Look-ups in named tables: a row name and a column name give one cell, copied from the table.

noruk.tsv
	bemaber	dimug	gobosig	zepem	vese
timuk	39.62	-45.73	20.30	9.92	75.80
dal	36.97	-50.71	20.90	18.81	63.29
zudubo	27.84	-41.25	33.62	20.64	58.72
vome	50.59	-45.02	10.48	9.86	66.93
vanoru	34.86	-40.87	39.03	24.81	69.10
lur	33.59	-49.28	29.11	12.75	63.72
vop	-5.87	81.89	34.43	30.58	-23.68
ladezi	39.46	-48.74	20.09	21.99	63.70
bep	-19.48	84.57	28.14	31.29	-30.65

vese of dal = 63.29
dimug of vanoru = -40.87
bemaber of lur = 33.59
gobosig of ladezi = 20.09
zepem of vome = 9.86
dimug of timuk = -45.73
bemaber of timuk = 39.62
zepem of ladezi = 21.99
gobosig of lur = 29.11
vese of ladezi = 63.70
bemaber of vanoru = 34.86
vese of zudubo = 58.72
gobosig of vop = 34.43
dimug of bep = 84.57
zepem of timuk = 9.92
bemaber of zudubo = 27.84
zepem of vop = 30.58
bemaber of bep = -19.48
dimug of vome = -45.02
vese of vanoru = 69.10
Row with the largest gobosig: vanoru

mikuda =
|  | bom | gukevi | rof | pimelap | nas | rim |
|---|---|---|---|---|---|---|
| potazo | 3.743 | 0.076 | -5.681 | -1.853 | 2.380 | -3.991 |
| movi | -1.718 | 1.449 | 4.242 | 1.064 | -6.060 | -7.124 |
| kup | -6.608 | -2.288 | 5.231 | -0.155 | -4.832 | 3.992 |
| feva | -1.632 | 1.459 | 4.206 | 1.100 | -6.059 | -7.092 |
| likas | -6.609 | -2.276 | 5.298 | -0.103 | -4.960 | 3.776 |

kup, rof -> 5.231
feva, bom -> -1.632
potazo, gukevi -> 0.076
likas, nas -> -4.960
kup, gukevi -> -2.288
potazo, rof -> -5.681
kup, pimelap -> -0.155
likas, rim -> 3.776
movi, pimelap -> 1.064
likas, bom -> -6.609
movi, gukevi -> 1.449
kup, rim -> 3.992
feva, nas -> -6.059
feva, pimelap -> 1.100
movi, bom -> -1.718
likas, pimelap -> -0.103
likas, rof -> 5.298
feva, rim -> -7.092
movi, rim -> -7.124

vagu:
	kubam	tef	magekar	fikagu
tib	158	133	149	114
visipuf	121	131	74	107
vot	69	116	83	111
fofabam	187	123	234	37
gab	159	100	91	97
siz	211	122	90	128
mok	98	144	182	116
leme	166	159	72	107
dubena	172	215	72	107
fezeka	154	140	188	96
podafu	151	125	83	104
pud	172	208	72	106
gok	192	107	77	144

tef of fofabam is 123
fikagu of siz is 128
kubam of mok is 98
magekar of vot is 83
fikagu of dubena is 107
kubam of dubena is 172
fikagu of tib is 114
kubam of leme is 166
tef of dubena is 215
fikagu of vot is 111
tef of gab is 100

Table zur
         bag  zukot  gatol  todoru  bek  ronem  feroru  nekipad  reva
fop      4.7    4.5    4.8     5.7  5.1    5.2     4.1      5.6   5.3
fivebof  4.5    3.4    2.5     5.7  8.3    7.5     2.2      6.8   7.1
lil      3.9    4.5    5.4     5.3  4.2    4.0     4.6      5.7   5.3
nep      3.7    3.3    1.8     6.3  7.5    7.8     1.3      6.0   7.4
kidofu   4.3    2.9    2.8     7.0  6.7    7.7     0.5      7.3   7.1
gekifev  3.1    4.4    4.8     5.4  3.7    4.6     4.5      5.2   6.0
keba     3.6    2.0    1.4     7.4  7.9    8.9     0.1      6.8   8.1
rolemus  5.0    4.4    4.0     5.6  5.1    6.2     4.5      4.3   5.6
bev      5.5    4.6    4.1     5.3  5.6    6.1     5.0      4.2   5.3
ruvom    4.0    3.2    2.1     6.8  7.2    8.0     0.6      6.8   7.2
mep      3.2    4.6    4.8     5.4  3.9    4.5     4.5      5.5   5.9

nep, reva -> 7.4
lil, zukot -> 4.5
gekifev, gatol -> 4.8
rolemus, feroru -> 4.5
nep, gatol -> 1.8
fivebof, bag -> 4.5
mep, ronem -> 4.5
keba, todoru -> 7.4
rolemus, zukot -> 4.4
lil, reva -> 5.3
ruvom, reva -> 7.2
lil, ronem -> 4.0
fop, zukot -> 4.5
kidofu, reva -> 7.1
mep, bag -> 3.2

